[[131 132 130 132 134 133 133 131 130 132 131 129 131 130 121 132]
 [120 122 146 120 119 119 117 144 142 144 142 144 120 143 129 148]
 [140 142 117 139 136 144 133 121 118 117 120 119 142 117 110 121]
 [119 119 130 121 120 115 123 128 128 129 129 129 118 127 144 131]
 [145 146 122 141 142 145 130 120 121 120 120 122 140 120 104 122]
 [126 124 120 129 128 128 134 119 117 116 116 121 129 118 133 116]
 [116 117 136 116 117 116 122 135 134 137 136 134 116 136 146 133]
 [116 117 131 116 114 115 125 129 134 132 133 133 117 132 147 136]
 [119 118 142 121 120 118 118 134 136 141 139 139 122 138 127 138]] | 133

[[144 144 145 141 119 134 140 110 123 131 143]
 [127 129 127 126 132 122 135 127 121 122 132]
 [152 148 154 149 110 143 136 104 128 139 144]
 [109 116 107 109 150 106 134 144 115 108 124]
 [135 129 136 136 116 141 118 124 140 141 124]
 [110 120 109 110 151 104 139 140 111 105 129]
 [117 116 116 119 133 125 117 141 134 128 116]
 [143 136 144 143 109 147 120 117 141 146 129]] | 129

[[117 119 133 124 128 141 126]
 [136 134 126 127 135 119 122]
 [139 136 120 135 135 118 125]
 [139 136 120 135 137 117 125]
 [140 137 121 133 138 118 123]
 [139 137 122 131 141 116 122]
 [123 121 139 116 138 130 117]
 [138 136 121 133 135 118 126]
 [130 132 109 151 118 131 144]
 [139 138 124 131 140 114 119]] | 126

[[138 119 123 133 129 132 137 128 132 138 123 114 128 127]
 [132 138 118 129 144 128 136 128 128 142 124 125 127 133]
 [132 139 119 127 127 124 125 124 132 127 150 125 122 124]
 [124 130 130 135 129 122 117 128 121 122 134 132 127 129]
 [129 129 125 142 138 128 126 124 132 139 113 132 132 125]
 [138 136 139 122 134 119 126 127 126 138 132 139 129 130]
 [128 123 132 121 126 136 126 127 126 117 130 137 125 131]
 [125 131 129 125 122 125 152 122 124 138 140 117 132 128]
 [127 135 127 129 125 126 138 129 134 130 123 123 128 136]
 [124 134 122 128 119 120 110 125 123 125 135 129 129 130]] | 128

[[148 110 120 112 110 136 106 144 128 116 145 144 134 150 141]
 [124 146 108 115 119 116 119 135 114 126 121 124 132 139 132]
 [139 148 139 142 111 112 143 149 133 111 107 127 149 148 148]
 [124 141 138 113 109 130 110 134 147 119 146 134 110 131 141]
 [135 129 137 110 147 137 148 122 137 112 140 149 130 126 119]
 [133 115 147 107 148 113 107 137 119 117 124 124 147 115 147]
 [117 132 120 126 108 126 112 133 140 132 139 138 149 125 131]
 [146 135 119 125 125 126 112 106 106 120 143 110 126 119 149]
 [142 135 119 115 122 149 135 117 122 150 147 143 130 131 150]
 [135 109 124 140 148 139 118 138 124 132 144 130 136 117 115]] | 149

[[134 133 130 131 130 129 130 126 127 135 130 120 130]
 [121 123 126 125 126 127 126 131 129 121 126 137 126]
 [142 140 131 135 132 130 131 123 126 144 132 111 131]
 [121 122 126 125 126 128 127 131 129 120 126 137 126]
 [113 116 124 120 124 126 125 133 130 112 124 147 124]
 [129 128 128 128 128 128 128 128 128 129 128 127 128]
 [149 144 134 140 134 131 132 121 125 152 134 101 133]
 [142 139 132 135 132 130 130 124 126 143 132 111 132]
 [149 145 133 140 135 132 132 120 125 150 134 100 133]
 [114 116 124 120 123 125 125 133 130 113 125 147 124]] | 132

[[133 136 124 138 128 135 120 137 122 125 114 109 135 113]
 [136 136 132 134 120 128 121 138 130 133 114 119 124 119]
 [120 121 131 116 128 122 136 124 128 134 136 143 126 131]
 [120 120 136 110 124 116 139 123 133 140 139 153 118 138]
 [133 129 128 133 128 129 126 124 135 124 132 129 124 140]
 [137 136 128 139 124 132 120 133 131 125 118 115 126 125]
 [133 134 128 135 125 131 122 134 128 128 119 118 128 121]
 [131 125 126 132 133 129 129 116 137 119 141 133 124 151]] | 125

[[125 126 136 133 128 115 133 131 128 127 121 119 130 135]
 [137 129 121 142 130 125 118 121 121 131 121 134 143 119]
 [106 122 126 116 115 117 134 122 127 128 134 120 146 136]
 [130 132 126 126 128 129 114 134 129 130 120 127 135 148]
 [136 129 123 123 128 127 142 120 119 124 131 139 118 141]
 [128 137 128 115 136 137 137 129 126 107 109 138 137 119]
 [146 134 128 113 129 127 128 126 128 125 134 125 124 124]
 [129 121 122 142 120 130 142 123 120 131 123 118 125 134]
 [130 126 131 128 115 113 124 134 131 107 128 125 129 125]
 [128 141 129 120 139 128 112 123 125 128 119 132 118 128]
 [124 136 127 131 129 133 125 126 123 112 146 128 136 129]] | 125

[[143 120 132 106 115 131]
 [137 127 134 119 115 128]
 [117 134 124 145 116 126]
 [106 137 118 157 117 126]
 [126 112 102 110 118 139]
 [112 126 106 139 118 133]
 [122 124 114 128 117 132]
 [118 117 100 123 118 137]] | 133
---
[[122, 116, 112, 126, 153], [121, 123, 119, 125, 120], [109, 110, 152, 136, 131]] result: 121
[[108, 141, 117, 134, 132], [112, 132, 112, 124, 143], [115, 134, 117, 120, 104]] result: 112
[[127, 118, 131, 122, 141, 155, 134], [115, 124, 129, 130, 128, 133, 103], [100, 139, 106, 134, 102, 99, 121]] result: 115
[[125, 122, 121, 117, 127], [106, 112, 110, 134, 140], [114, 106, 112, 130, 116]] result: 106
[[148, 112, 130, 118, 154, 112], [100, 140, 127, 148, 99, 145], [104, 134, 116, 148, 122, 129]] result: 100
[[105, 111, 117, 116], [124, 124, 117, 114], [121, 111, 131, 115]] result: 124
---
[[125 122 133 134]
 [105 104 150 152]
 [147 132 134 142]] ⇒ 152, 150

[[127 140 118 129 123 122 132]
 [139 127 127 128 112 104 123]
 [155 111 127 134 116 116 120]] ⇒ 155, 140

[119 121 129 149] ⇒ 149, 129

[101 128 132 131 123 134] ⇒ 134, 132

[135 152 132 141 137 114] ⇒ 152, 141

[[127 123 133 109 113]
 [128 131 144 127 109]
 [133 105 128 137 129]] ⇒ 144, 137

[120 114  99 111 132 154] ⇒ 154, 132
---
[[134 136 129 134 131 133]
 [129 125 118 110 126 126]
 [125 131 106 126 115 125]] result: 133

[[102 112 127 127]
 [111 118 123 125]
 [111 132 129 134]] result: 127

[[138 147 133 101 109 120 125]
 [148 142 134 100 120 132 109]
 [123 101 113 112 154 113 129]] result: 125

[[111 116 114 116 106 112]
 [124 122 126 131 136 146]
 [121 127 115 115 123 115]] result: 112

[[127 126 127 135 122 131 131]
 [122 129 114 132 139 105 136]
 [129 122 134 131 120 133 117]] result: 131

[[127 119 102 144 128]
 [128 129 145 117 126]
 [118 123 123 140 130]] result: 128

[[143 139 119 132 151]
 [139 129 120 135 142]
 [146 114 105 110 133]] result: 151

[[130 123 144 132 128]
 [129 119  99 121 113]
 [125 132 151 132 131]] result: 128

[[136 127 114 127 128 115]
 [ 99 129 139 129 127 111]
 [113 130 113 130 131 120]] result: 115

[[151 117 154 106 157]
 [149 144 132 126 155]
 [150 156 116 148 144]] result: 157
